[123 129 121 126 160 162] -> Z
[ 67 129 144 172 116 131] -> S
[179 171 172 116 100 144] -> Y
[ 67 129 144 172 116 100] -> H
[142 115 144 172 204 100] -> E
[123 115 178 141 138 162] -> L
[142 171 133 162 160 126] -> G
at: [144 172 116 100] : H, 2
at: [115 178 141] : L, 1
at: [126 160 162] : Z, 3

[130 155  81 111] -> J
[136 151  71 134] -> X
[112 150 157  91] -> A
[216 150 157  91] -> U
at: [151  71 134] : X, 1
at: [130 155] : J, 0
which: [112 150 157  91] : A
at: [136 151  71] : X, 0
at: [ 81 111] : J, 2
which: [216 150 157  91] : U

[124 146 179 128  69 149 152 107 152 101 107  82 107 122 179 151 128] -> Tuper
[126 143 158 138  80 135 149 128 157 128 100  97 124 126 188 151 119] -> Lupem
[125 147 170 128 128 140 151  93 151 100 128  86 115 120 182 157 132] -> nufo
[125 141 174 129 128 128 105 149 125 114 105 105 128 120 185 136 138] -> paf
[126 138 146 129 128 128 149 114 128 105 105 105 125 129 196 129 109] -> sibel
[126 128 128 129  91 130 148 115 165 109 107 106 122 128 128 128 114] -> pepa
[128 141 128 128  80 140 144 117 153 112 128  91 101 128 190 131 139] -> mup
[126 145 178 135  69 149 154 106 149 100 106  82 128 119 180 152 145] -> bip
[126 142 154 140  92 128 146 128 154 110  99 100 119 123 128 137 114] -> lof
[123 144 170 130  77 142 128 117 160 105 109  92 112 128 186 136 131] -> bover
[129 143 178 132  79 151  93 128 140 151 100  90 128 119 191 131 139] -> giliz
at: [128 128 149 114 128 105 105 105 125] : sibel, 4
at: [140 151  93 151 100 128] : nufo, 5
at: [106 149 100 106  82 128 119] : bip, 7
which: [126 145 178 135  69 149 154 106 149 100 106  82 128 119 180 152 145] : bip
at: [ 92 112] : bover, 11
at: [128 105 149] : paf, 5
at: [140 151 100  90 128 119 191] : giliz, 8

[118 120  81 138 116  89 132 115 123] : sezak
[124 108 126 152 143 140 130 109 126] : vog
[142 134 108  98 139  93 123 127  52] : kotu
[118 115 100 128 133 142 149  99 143] : Vopif
[ 98 102 159 152 108 131 119 135 160] : Dolol
[156 173 140 122 106 113  95 133 127] : limaz
[141 132 152 152 140 143 130 161 100] : Mek
[167 155 128 135  95 127 113 106 133] : Tade
[127 159 150 115 104 119 115 110 127] : Lifet
at: [ 95 127 113 106 133] : Tade, 4
at: [143 140 130] : vog, 4
at: [134 108  98] : kotu, 1
at: [141 132 152] : Mek, 0
at: [115 100 128 133 142] : Vopif, 1
at: [113  95 133] : limaz, 5
at: [118 115] : Vopif, 0

[142 125 115 130 170 112]  dese
[ 95 116  97 162 125 156]  ruba
[122 101 102 134 166 109]  patib
[122 101 142 143  93 121]  rivu
[122 101 134 166  48 113]  Tar
[123 150 133 109 128 166]  bok
[104 121 109 145 122 164]  Nat
[131 136 114 125 158 131]  nena
at: [136 114 125 158 131] : nena, 1
at: [101 102 134 166] : patib, 1
at: [145 122 164] : Nat, 3
which: [122 101 134 166  48 113] : Tar
at: [102 134 166] : patib, 2
at: [ 95 116  97 162] : ruba, 0
at: [ 95 116] : ruba, 0

[166  91  98 101  89 164  83 159 139 170 140 148  78 174  96 117 101 167
  96  96 162 141 137  95  92  86  94 133 170 165  92 139 164]  led
[166  91  98 101  89 164  83 101 139 170 140 148  78 174  96 129 101 167
  96  96 162 141 137  95  92  86  94 133 170 165  92 166 137]  noku
[166  91  78 170 148 101  89  83  98 174 164 159 139 140  96 129 101 167
  96  96 162 141 137  95  92  86  94 133 170 165  92 166 137]  Bavos
[ 85 139 150 131 161  92 153 131 179  80 163 165 129  78 137 149  94  81
 139 130  81 165 160 107 134 117 120 188  80  82 148  84 161]  pez
at: [170 148] : Bavos, 3
at: [ 98 101  89 164  83 159 139 170 140 148  78 174] : led, 2
at: [ 81 165 160 107 134 117] : pez, 20
which: [166  91  98 101  89 164  83 101 139 170 140 148  78 174  96 129 101 167
  96  96 162 141 137  95  92  86  94 133 170 165  92 166 137] : noku
which: [166  91  78 170 148 101  89  83  98 174 164 159 139 140  96 129 101 167
  96  96 162 141 137  95  92  86  94 133 170 165  92 166 137] : Bavos
at: [164  83 101 139 170 140 148] : noku, 5

[127  92  95 156 194 104 114 134 177 104 125 174 172  62 157  33 102 141] : nede
[ 78 127 122 102 125 129 119 126 119 151 122 182 125 171  83  86 102 141] : gogi
[111  97 144  87 109 135 176 177 126  59 164 131 108 117 137  68 119 138] : Muzi
[110 175  79  81 142  72 136 101 173 128 164 120  89 142 129 120 137 147] : kav
[111  97 144  87 109 135 176 177 126  59 164 131 141 117 137  68 119 138] : bomis
[145 127  88 171 151  65  86 204 138 137 118 165 139 129 123 166 161 186] : lanu
[100 168 171  86 113 101 114 168 129 154 140 177 134 146 154  41  45 133] : dib
[162 163  70 115 156 123  83 122 135 147 125 126 103 128 164 165 179  92] : Nik
[144 156  92  87 147  56 113  84 115  68 111 188 124 140 166  72 123 152] : Fes
[119 151 122 182 125 171  83  83 102 118 110 181 205 120 134  89 138 109] : kof
at: [110 175  79  81 142  72 136 101] : kav, 0
at: [134  89] : kof, 14
which: [ 78 127 122 102 125 129 119 126 119 151 122 182 125 171  83  86 102 141] : gogi
at: [125 129 119 126 119 151 122 182 125 171] : gogi, 4
at: [119 151 122 182 125 171  83  86 102] : gogi, 8
at: [113  84 115  68 111 188 124 140] : Fes, 6
which: [119 151 122 182 125 171  83  83 102 118 110 181 205 120 134  89 138 109] : kof

[164 168 123 104 129 167 126 150 137 132 148 111  89 117 122 108 118 130
 134 126 140 112  97 112 109  99 119  97 157 105] : Rupo
[139  96 130 134 127 141 127 132 147  99 142 131 138 110 147 107 128 127
 130 106 138 174 114 132 126 197 144  83 112 109] : kuzer
[126 126 155 104 132 130 124 107 131 124 117 148 125 126 102  46 133 139
  94 117  78 121 125 120  96 133 169 111 127 161] : diru
[144 128 142 139 139 134 133 124 126  94 144 156  80 137 101 109 155 120
 113  73 153 208 164 153  98  88 135 122 148 120] : Nuza
[135 122 131 148 109 123 124 147 121 134 142  75 162 133 114  95 125 124
 121 134 156 164 122 129 110 166 137 119 136 160] : Ler
[ 96 143  76 117 133 113 128 163 107 149  89 111 148 127 114 136 113 138
 146 154 142  39 124 185 136  84 125 144  93  99] : moki
[145 117 106 134 144 143 129 132 106 120 132 146 211 131 143 116 125 127
 120 142  83  80 155 122 138 197 141 143 179 122] : zuk
[162 168 184 133 119 146 126  71 132 128 152 162  91 122 100 134 168 131
 120 103 187 151 128 109 117 158 125 131 134 149] : dofu
[101 116 127 134 121 135 134 108 103 106 120 107 159 130 164 139 125 130
  53 133  66 139 116 157  87 198 109 123  92 137] : Pog
[132 103 164 113 136 107 130 140 154 138 160 152 159 135 137 116  91 133
 110 150 101 116 106 113 112 147 126 120 104 149] : buvi
[162 169  90 114 142 143 124 125 117 141 130 136 145 131 133 142 110 139
 131  95 129 102 121  85 100 139 135 165 143 130] : Lesud
at: [148 111  89] : Rupo, 10
at: [134 121] : Pog, 3
at: [134 156] : Ler, 19
at: [134 127] : kuzer, 3

